A small network was shown many inputs. Here are its activations along a few directions, one row for each input.
Each table varies a few parts of the input and shows all the possible inputs, shuffled.
Descriptions start from the smaller parts, as in this example, which fits no table here: one of 5 places around a ring, together with either a single point or one of 9 places around a ring or (one of 3 separate values, together with one of 4 places along a line).
Shared parts are said once, and a part with two or three values counts as separate values.

Other details of the inputs shift rows strongly along three fixed directions, in all tables alike. That doesn't count.

Rows:
row 1: [-42 -43 -12 21 9 -7 15 -4 -11 -52 4 37]
row 2: [40 17 11 -24 8 -14 9 -16 11 43 -10 -21]
row 3: [-6 5 0 -9 4 -10 0 -12 -1 26 -11 1]
row 4: [-14 16 -8 3 -26 30 -38 -26 2 39 -8 20]
row 5: [17 27 10 -7 11 13 5 -32 -6 13 1 -19]
row 6: [-38 2 2 17 45 7 12 -15 -37 -80 19 -24]
row 7: [31 -20 0 -27 8 -34 -19 3 20 19 -8 -12]
row 8: [-22 8 1 37 -10 24 7 -6 3 -30 23 14]
row 9: [-2 -10 9 1 24 -15 34 6 -7 -15 7 -10]
row 10: [6 -16 -9 -8 2 1 30 18 -7 32 -17 19]
row 11: [-3 -6 -8 -6 1 -7 -11 8 -4 20 -18 -11]
row 12: [-10 -20 -15 -6 1 6 -27 -29 4 -23 12 -1]
row 13: [15 -4 -10 -8 -39 9 -15 -22 1 72 -30 -8]
row 14: [-19 -4 3 16 16 7 28 4 -12 -50 16 -31]
row 15: [-27 -8 -20 24 -13 31 21 12 -13 0 -15 56]
row 16: [-20 -3 -28 19 -11 35 19 -9 -20 4 -18 29]
row 17: [24 3 -15 -5 -36 -1 8 40 25 56 -28 26]
row 18: [-38 -10 -20 21 -10 9 6 22 -15 -5 -17 59]
row 19: [49 24 3 -33 -41 10 -32 8 23 79 -32 5]
row 20: [-13 -4 -5 5 13 -21 -4 37 -15 -28 4 -4]
row 21: [-2 -14 -1 8 -5 -7 24 2 3 7 -1 -14]
row 22: [-30 7 -7 14 5 29 -2 -59 -23 -12 -10 -12]
row 23: [23 28 27 -6 14 -15 -17 -5 4 -23 26 -50]
row 24: [32 8 21 -11 8 -27 14 59 25 1 10 1]
row 25: [-13 4 2 3 -1 -7 -1 -3 -6 16 -8 21]
row 26: [-6 -47 -1 1 5 -20 1 22 8 -52 34 8]
row 27: [19 -19 4 -15 4 -17 -8 -8 13 -20 10 -31]
row 28: [0 -14 -10 18 2 -15 28 48 -1 -27 9 5]
row 29: [-17 -27 -4 10 0 -24 0 15 -7 9 -7 6]
row 30: [19 -24 10 3 -1 -43 31 55 24 18 1 7]
row 31: [-40 -29 -10 39 -29 13 6 -1 -17 -2 -5 26]
row 32: [-10 37 21 -12 23 3 -11 -33 -8 -28 11 -30]
row 33: [20 24 11 -18 21 8 -11 -25 -18 -31 12 -78]
row 34: [23 33 26 -9 38 -8 7 -13 2 -24 23 -30]
row 35: [6 27 20 -13 20 -15 -25 -3 -1 -10 25 -33]
row 36: [18 13 19 -17 20 -12 19 39 10 -4 11 14]
row 37: [1 -47 1 5 22 -24 35 27 8 -25 7 34]
row 38: [-10 22 -1 14 8 30 -11 -26 -29 -54 8 -48]
row 39: [6 24 7 -9 1 -2 -26 -21 -1 23 -6 -24]
row 40: [4 36 12 12 8 21 -2 -38 2 -29 26 -44]
row 41: [-37 -6 -16 22 -26 22 -23 13 -12 11 -6 52]
row 42: [18 -23 -6 -39 3 -22 -5 2 24 19 -4 21]
row 43: [9 -55 -6 -14 7 -35 31 48 27 0 6 56]
row 44: [-32 -3 -26 19 -11 22 3 -5 -25 -6 -25 34]
row 45: [1 23 -4 14 -25 37 -3 -47 4 30 -8 -18]
row 46: [-37 -9 3 24 5 -4 6 19 -8 -30 14 46]
row 47: [15 20 14 -20 28 -31 -20 41 6 -15 8 -27]
row 48: [-8 -19 -31 16 -27 58 -9 -62 9 -4 -6 8]
row 49: [27 34 5 -37 -12 7 -24 -4 20 59 -28 12]
row 50: [5 -34 -23 6 -36 22 6 -28 15 31 -18 22]
row 51: [23 0 32 -14 8 -42 0 64 15 -11 29 -2]
row 52: [3 10 -11 5 -29 21 -19 4 -2 22 -19 9]
row 53: [-9 4 4 18 -16 8 -10 -14 -13 -3 5 -8]
row 54: [42 9 22 -37 22 -52 -18 25 13 32 6 -43]
row 55: [7 54 6 -9 -6 52 -15 -73 -3 13 -2 -15]
Description of these inputs: one of 5 places around a ring, together with either one of 2 separate values or one of 9 places around a ring.
Q: Changing only the place on the ring of 5 turns row 31 into row 3. The same change can be made to row 51. Which row results?
A: row 46
Q: Changing only the place on the ring of 5 turns row 24 into row 49. The same change can be made to row 48. Which row results?
A: row 42
Q: Change only the place on the ring of 5 in row 11. List by row number the other rows that result.
A: row 6, row 10, row 14, row 33
Q: List by row number the other rows that have the place on the ring of 5 in common with row 4.
A: row 7, row 11, row 12, row 20, row 29, row 35, row 39, row 41, row 47, row 54
Q: Change only the place on the ring of 5 in row 53. List by row number the other rows that result.
A: row 5, row 25, row 39, row 45
Q: Change only the choice among 2 separate values in row 48. List by row number the other rows that result.
A: row 50
